Each row below holds a small network's activations on one input, seen along a few directions.
In each table, some parts of the input vary, and every possible input appears once, in random order.
A made-up example of a description, with smaller parts first: ring(5) and (point or ring(9) or (values(2) and line(6))).
Shared parts are said once, and a part with two or three values counts as separate values.
In the rows, zero is written as 128.

Other details of the inputs shift rows strongly along two fixed directions, in all tables alike. That doesn't count.
To show where, the next rows are all for the same input, with only those details redrawn:
[116 123 178 113 100  97 133 111 127 100 126 122]
[129 122 218 106  84  72 140 103 111  55 125 124]
[102 113 169 107 113 103 128 104 123 115 127 113]
[141 171 136 147  74 120 135 155 170 120 128 158]
[ 46  75  83 105 174 155 106  88 131 223 129  81]
[ 79  90 153 100 135 113 120  89 114 143 127  95]
[126 166 102 151  90 139 127 155 180 157 130 153]
[ 47  73  95 100 171 148 106  82 125 212 130  79]

Table:
row 1: [127 193  19 198 118 188 132 184 205 204 130 174]
row 2: [189 117 202  81 133  47 156 168  67  67 104 101]
row 3: [188 122 163  95 148  48 136 162  92 109 104 120]
row 4: [ 93  95  87 114 164 166 126 103 116 150 142 111]
row 5: [176 171 133 137  76 153 120 147 149  86 129 167]
row 6: [140 107 222 125 114  81 134  91  87  40 136 125]
row 7: [179 155  70 123 147  87 152 201 144 172 114 141]
row 8: [190 172 193 151  69 104 144 144 128  28 146 180]
row 9: [189 173 195 160  72  99 146 145 131  31 142 179]
row 10: [ 56  77  64 131 196 170 114  91 123 217 145  96]
row 11: [128 164  83 173 134 165 126 151 162 147 122 149]
row 12: [ 80  76 189  97 165 102 121  66  76 101 108  72]
row 13: [107  84 134 107 160 151 106  85  94 121 132 106]
row 14: [121 170  94 152 107 153 117 154 176 160 104 137]
row 15: [ 99  90 116  95 166 164 118  87 100 135 126  96]
row 16: [107 104 193 101 108  89 131  94 110  93 126 107]
row 17: [ 98 143  69 154 128 159 121 140 173 200 132 135]
row 18: [127 120 225 109  97  68 147  99  98  38 115 114]
row 19: [ 80  96  94 133 175 150 127  99 118 163 132 104]
row 20: [ 57  88  74 126 182 170  87  91 130 227 112  83]
row 21: [146 115 207  83  94  97 145  94  90  21 136 122]
row 22: [ 94 102 161 118 140 107 134  93 105 109 121 102]
row 23: [174 159 141 149  87 138 132 146 144  79 147 171]
row 24: [153 170 120 165 103 137 149 152 150  93 137 167]
row 25: [145 153  79 136 103 177 114 143 161 152 146 152]
row 26: [180 204  59 176  81 197 118 185 191 149 131 195]
row 27: [104 103 159 128 141 122 109  94 108 125 112 105]
row 28: [115 111 172 128 122 103 137 104 118 103 132 121]
row 29: [179 175 180 148  73 105 159 147 128  23 139 177]
row 30: [105 144  74 148 119 160 105 140 173 199 127 132]
row 31: [155 120 214 119 110 100 129  98  84  29 129 137]
row 32: [152 177 163 151  84 112 136 147 152  80 105 146]
row 33: [137 193  27 202 106 186 115 185 212 217 133 174]
row 34: [190 178  23 158 127 144 134 247 172 231 129 157]
row 35: [189 223  98 198  79 159 143 192 188  96 126 199]
row 36: [126 148 111 161 118 137 136 139 155 139 139 151]
row 37: [ 95  98 102  92 158 171 110  94 112 147 126  95]
row 38: [ 63  70  80 110 194 170 116  81 103 190 154  96]
row 39: [155 158  90 145 101 171 122 147 158 137 147 164]
row 40: [118 105 188 127 134 105 118  92  94  85 116 114]
row 41: [106 148  71 151 123 169  97 143 171 201 111 131]
row 42: [ 72 103 107 111 145 138 118 103 131 172 117  94]
row 43: [149 120 218 133 111  89 130 100  92  37 120 133]
row 44: [169 110 161  80 167  46 145 150  82 106 100  98]
row 45: [144 171  88 162 123 171 130 154 156 127 130 160]
row 46: [209 163 117 127 123  67 145 202 138 137 120 156]
row 47: [125 130 172 136 130 110 133 111 113  81 113 120]
row 48: [220 166 175 115  87  52 174 214 110  64 118 148]
row 49: [112 110 174 121 120 104 119  98 115 113 123 109]
row 50: [183 114 167  96 136  70 136 174  80 111 110 110]
row 51: [147 156  85 153 109 167 134 152 163 133 154 168]
row 52: [133  85  93  84 196  79 138 145 103 195 125  95]
row 53: [ 85  86 131 126 165 131 113  85 106 156 133  99]
row 54: [137 118 160  97 104 127 135 106 114  79 150 131]
row 55: [171 204  48 172  80 189 141 186 197 143 140 193]
row 56: [147 154  91 139 103 167 136 144 157 134 152 164]
row 57: [ 76  55 133  84 195 152 113  64  75 128 127  74]
row 58: [ 59  70  76 121 200 169 116  82 109 202 149  95]
row 59: [113  47 129  61 197  84 139 131  61 182 130  61]
row 60: [ 51  40 109 103 219 161  95  54  74 185 127  67]
The inputs of row 11 and row 19 match in every part but one. If row 32 is changed in the same way as row 11 into row 19, which row does it become? -> row 18
The inputs of row 42 and row 30 match in every part but one. If row 1 is changed in the same way as row 42 into row 30, which row does it become? -> row 53
What do these inputs look like to the network? -> ring(5) and (values(2) or line(10))
List by row number the other rows that have the ring(5) part in common with row 5. -> row 3, row 13, row 20, row 26, row 27, row 31, row 40, row 41, row 43, row 50, row 60
Which other rows does row 16 become when the line(10) part takes its other values? List them by row number. -> row 10, row 17, row 28, row 36, row 38, row 51, row 54, row 56, row 58

Table:
row 61: [180 176 146 174  91 131 135 156 148  71 137 171]
row 62: [134 146  51 149 145 140 137 190 151 207 119 127]
row 63: [117  72 133  81 189  89 128 105  77 144 108  82]
row 64: [110  78 148  77 167  93 140 123  85 146 121  74]
row 65: [117  69 150  77 158  93 129 120  79 155 128  79]
row 66: [ 95  91 175  93 137 100 139  85 102  93 141 104]
row 67: [136  75 160  68 163  81 123 107  76 126 120  95]
row 68: [170 162 176 140  59  99 147 147 150  63 146 178]
row 69: [174 172 171 164  88 110 149 144 136  60 143 176]
row 70: [159 186 158 147  62 112 142 153 169  74 126 162]
row 71: [116 136  55 141 132 196 100 144 159 196 130 140]
row 72: [ 82  85 165 118 156 112 112  75 106 130 124  91]
row 73: [170 179 148 161  79 117 156 154 143  62 138 180]
row 74: [101 141  48 137 147 197 109 143 159 193 125 128]
row 75: [106 102 189 120 137 109 115  79  95  98 114 102]
row 76: [ 94  83 161 114 167 136 108  85  89 121 117  98]
row 77: [113 147  52 144 141 182 133 142 163 186 146 144]
row 78: [123 147  52 162 139 183 122 146 158 167 133 140]
row 79: [ 78  84 152 104 157 128 116  71  96 132 107  86]
row 80: [ 81  78 157 117 164 112 125  79  99 132 138 103]
row 81: [192 162 174 140  64 118 139 145 136  45 141 167]
row 82: [102  89 170 104 146 123 120  88  81  86 114  98]
row 83: [111 146  65 144 119 181 101 135 166 199 127 135]
row 84: [158 176 154 161  73 106 156 155 159  71 131 180]
row 85: [211 180 153 148 104  77 143 184 139  86 115 169]
row 86: [ 93  97 173 111 131  98 126  83 104  96 119  98]
row 87: [181 166 170 139  65 110 147 146 135  56 151 178]
row 88: [137 139  39 118 167 145 122 169 152 210 120 123]
row 89: [131 140  61 155 157 137 126 183 144 213 128 123]
row 90: [121 145  51 145 141 192 123 144 164 177 139 134]
row 91: [ 99 106 171  95 132 120 121  84 102 104 116  96]
row 92: [106 140  68 144 117 168 106 136 175 198 135 136]
What do these inputs look like to the network? -> line(4) and (values(2) or ring(6))
Which other rows does row 63 become when the values(2) part takes its other values? List them by row number. -> row 62

Table:
row 93: [149 111 212  96  91  82 151 102  95  21 155 132]
row 94: [ 81  79  98 120 200 148 121 105  89 176 129 101]
row 95: [153 175  77 184 112 124 145 184 179 161 136 162]
row 96: [146 125 221  98  73  64 159 112 100  42 146 122]
row 97: [ 71  85 103  97 176 119 114  99 116 200 123  94]
row 98: [ 96  77  89 107 181 164 120  86  99 169 140 110]
row 99: [167 189 113 151  58 132 144 181 175 132 135 179]
row 100: [ 92  83  85 101 163 169  94  99 117 183 142  97]
row 101: [167 188  77 181 103 138 126 190 178 155 100 158]
row 102: [ 95  85  88  99 186 171 108  83  94 162 122  86]
row 103: [142 178  81 159 101 125 147 179 192 167 135 164]
row 104: [144 104 203  83 107 103 122 100  90  36 120 114]
row 105: [  8  92 124 160 159 181  93  36 144 169 120  98]
row 106: [ 78  77  90 125 206 146 131 103  98 181 144  90]
row 107: [158 184  87 153  77 161 124 187 188 169 130 162]
row 108: [140  94 202  96 136  97 154  84  82  38 151 119]
row 109: [155 171  84 178 111 126 132 186 174 160 122 173]
row 110: [181 197 110 173 105 141 133 185 150 101 110 167]
row 111: [135 117 213  87 115  67 132 114 103  63  95 107]
row 112: [191 186 111 160  95 158 131 163 158 104 138 176]
row 113: [154 189  83 149  76 165 129 188 187 157 113 157]
row 114: [154 111 215  93  89  86 140 104  89  25 140 142]
row 115: [158 136 229 101  91  51 136 115 101  52 114 121]
row 116: [ 93  82 102 127 189 132 106 111 114 201 117  81]
row 117: [ 92  85 105 121 201 152 110 104  90 177 125  88]
What do these inputs look like to the network? -> point or (line(4) and ring(6))
A walk changes only the line(4) part. It starts at row 104 and steps to row 100. List the rest of the walk in order. -> row 114, row 93

Table:
row 118: [130 156  98 149 126 135 117 155 156 169 105 130]
row 119: [125  86 171  90 158 112 122  90  68  87 120  98]
row 120: [146 129 151 149 141 109 136 133 112  98 138 140]
row 121: [ 92  94 157 103 152  99 129 103 100 128 107  86]
row 122: [151 134 168 101  97 104 143 134 114  73 126 130]
row 123: [111  90  90 110 171 158 110 114 112 176 134 109]
row 124: [161 140 195 132 119  90 149 131  99  32 117 136]
row 125: [104 111  52 136 190 183 108 122 125 203 121 104]
row 126: [144 128 141 107 117 111 147 130 122  97 143 136]
row 127: [ 70 162  67 180 100 230 107 100 192 157 139 154]
row 128: [182 194 114 166  66 120 141 193 183 130 139 183]
row 129: [102  93  92 105 156 146 106 117 123 193 129 101]
row 130: [165 141 171 104  94 105 131 134 115  77 122 134]
row 131: [ 94  94 188 102 151  81 133  96  89 104 100  86]
row 132: [182 191 167 151  56  77 161 175 163  65 126 172]
row 133: [116  83 170  73 145 109 133  95  80  89 129  92]
row 134: [ 84 103  93 111 158 137 119 120 129 185 115  89]
row 135: [ 94  91 167 119 158  85 126 101  99 143 120  97]
row 136: [143 152 109 158 139 127 145 150 141 116 132 150]
row 137: [202 177 160 165  88 112 142 165 134  59 126 176]
row 138: [123 142  91 130 120 130 138 149 159 166 133 134]
row 139: [122  75 177  91 152 103 133  93  75  98 145 104]
row 140: [115  80 146 107 164 116 129  98  80 122 144 109]
row 141: [162 199  77 193  88 135 134 201 198 174 129 181]
row 142: [143 143 207 130 102  55 156 130 118  60 112 136]
row 143: [116  80 184  86 138  89 118  93  87 111 122  91]
row 144: [141 129 156 126 110  96 122 134 126 117 118 125]
row 145: [168 200  74 190  88 141 123 200 197 172 115 178]
row 146: [172 204  76 187  74 134 135 205 201 166 136 185]
row 147: [209 176 192 136  55  85 154 168 135  35 148 182]
row 148: [ 93 104  96 111 160 138 105 116 126 191 111  89]
row 149: [129 153 100 162 129 128 116 157 158 176 109 140]
row 150: [107  83 176  77 138  87 142  92  90 100 135  94]
row 151: [108  99  89  96 166 160 107 114 115 176 128  99]
row 152: [141 144 177 132 102  73 152 137 130  83 119 136]
row 153: [171 131 169 128 113 106 132 133 102  68 129 148]
row 154: [160 149 111 128 121 150 125 151 136 124 124 144]
row 155: [197 175 159 136  62 106 137 169 145  74 131 174]
row 156: [143 158  69 149 130 166 134 164 149 149 127 151]
row 157: [104  86 143  82 146 108 138  97  98 125 139 100]
row 158: [ 76 162  69 180 104 233  92  95 189 164 135 153]
row 159: [191 183 156 158  87 116 156 168 136  49 122 168]
row 160: [ 99  90 152  86 144 110 128 103 101 128 118  87]
row 161: [ 46 104 110 156 130 200  99  53 148 156 156 126]
row 162: [133 155  42 156 141 170 138 163 161 178 141 157]
row 163: [100  92  90 106 157 143 118 116 119 191 147 108]
row 164: [100  95  85 106 171 151 132 113 119 169 142 109]
row 165: [ 99 101  55 146 189 171 118 123 125 210 144 114]
row 166: [179 194 174 161  76  89 137 172 153  78  98 163]
row 167: [ 54  91 191 123 114 148 123  26 113  65 147 114]
row 168: [ 93 107  48 139 190 170 130 121 131 201 138 112]
row 169: [ 94 162  94 187  86 212  98 100 188 139 143 169]
row 170: [100 100  94  98 158 151 107 115 122 186 121  94]
row 171: [171 142 199 132 120  92 136 127  97  36 113 136]
row 172: [126  76 174  80 146 105 119  91  78 100 134  99]
row 173: [100  96  87 103 170 162 124 117 114 166 129 101]
row 174: [102  88 148  81 144 115 129 103  99 125 123  89]
row 175: [121  81 178 114 171 100 120  91  73  90 122 100]
row 176: [137 153  92 132 118 146 116 155 157 169 116 131]
row 177: [132 150  53 148 121 161 122 169 173 209 146 149]
What do these inputs look like to the network? -> ring(5) and (point or line(11))
The inputs of row 156 and row 119 match in every part but the ring(5) part. If row 131 is changed in the same way as row 156 into row 119, which row does it become? -> row 166
List by row number the other rows that have the ring(5) part in common with row 167. -> row 126, row 132, row 136, row 138, row 142, row 150, row 152, row 157, row 162, row 164, row 168
Which other rows does row 120 become when the line(11) part takes its other values? List them by row number. -> row 128, row 135, row 139, row 140, row 141, row 146, row 147, row 163, row 165, row 177
A walk changes only the line(11) part. It starts at row 149 and steps to row 145. List the rest of the walk in order. -> row 144, row 143, row 129, row 155, row 172, row 123, row 153, row 137, row 175

Table:
row 178: [ 94  64 185  79 151 102 136  61  75  91 151  97]
row 179: [149 177  97 154  78 139 139 169 184 139 143 170]
row 180: [134 167  28 168 120 206 124 166 183 190 153 164]
row 181: [ 50  63  38 100 206 208  89  79 112 230 131  78]
row 182: [188 179 183 134  50 112 130 150 143  47 116 165]
row 183: [116 100 204 110 132  99 111  85  88  75 107  98]
row 184: [181 162  62 150 146 109 142 215 146 189 108 146]
row 185: [156 177 179 153  74  94 140 150 151  77 113 156]
row 186: [106  92 197  85 112  93 126  92  95  90 124  97]
row 187: [ 45  54  92 117 208 153 113  67  99 200 141  83]
row 188: [170 162 197 143  94 106 140 124 120  26 117 154]
row 189: [165 141  39 114 160 130 135 204 147 218 122 131]
row 190: [155 181  96 184 110 161 137 161 167 123 140 170]
row 191: [ 81  72 193 101 151  80 130  69  82  98 127  85]
The inputs of row 190 and row 180 match in every part but one. If row 183 is changed in the same way as row 190 into row 180, which row does it become? -> row 182
What do these inputs look like to the network? -> values(2) and (point or ring(6))

Table:
row 192: [125  83 182 106 159  93 136  88  71  76 126 108]
row 193: [143 153 105 153 127 135 122 148 143 145 105 140]
row 194: [104  72 152  70 158 118 129  80  77 108 142  88]
row 195: [131 150 116 155 121 123 131 152 147 156 132 147]
row 196: [148 146 108 133 112 144 114 153 148 150 119 137]
row 197: [129 148 104 126 103 128 135 148 160 146 138 141]
row 198: [149 145 206 145  77 125 137  98 118  17 142 161]
row 199: [110 112 130 137 144 108 131 120 126 142 122 124]
row 200: [153 141  98 151 131 144 125 153 137 142 141 151]
row 201: [135 145 108 134 102 131 135 149 156 156 138 139]
row 202: [128 165 129 163  89 167 110 120 162 108 122 154]
row 203: [147 142 176  96  93 105 141 129 119  68 113 128]
row 204: [181 146 204 133 101  86 147 140 100  34 133 158]
row 205: [171 143 215 124  77  61 143 132 117  49 134 151]
row 206: [ 94  79 152 100 178 113 140  85  72 100 127  84]
row 207: [148 128 160 116 118 107 115 123 112 109 118 123]
row 208: [128 144  75 153 159 159 134 145 146 161 132 136]
row 209: [ 77 109  72 106 148 152 130 120 144 199 134 108]
row 210: [112 119 106 132 158 143 107 132 124 171 113 115]
row 211: [ 46  68 154 114 155 143 108  45 105 139 140  88]
row 212: [101  62 140  79 167 129 125  82  79 133 142  85]
row 213: [ 93 118  79 133 180 157 113 122 135 192 108  99]
row 214: [168 147 113 140 107 140 133 160 145 118 141 160]
row 215: [122 155  86 150 136 148 129 152 149 151 105 125]
row 216: [ 90  64 148  93 180 118 100  83  77 153 117  71]
row 217: [176 158 122 146 106 129 132 155 139 110 143 165]
row 218: [110 150  89 156 131 133 143 150 156 156 123 132]
row 219: [109 103 117 117 136 126 122 123 132 167 137 115]
row 220: [131 145  75 123 125 164 141 149 149 148 139 145]
row 221: [130 138  81 127 124 161 114 148 151 179 120 125]
row 222: [153 161 117 123  96 135 125 157 155 119 119 143]
row 223: [125 132 164 134 129  93 146 123 126 102 123 124]
row 224: [155 155 140 154  97 104 132 159 149 120 135 157]
The inputs of row 200 and row 216 match in every part but one. If row 220 is changed in the same way as row 200 into row 216, which row does it become? -> row 203
What do these inputs look like to the network? -> values(3) and (point or line(10))
A walk changes only the line(10) part. It starts at row 209 and steps to row 197. List the rest of the walk in order. -> row 201, row 219, row 205, row 224, row 195, row 199, row 223, row 218
Which other rows does row 193 become when the values(3) part takes its other values? List them by row number. -> row 192, row 199
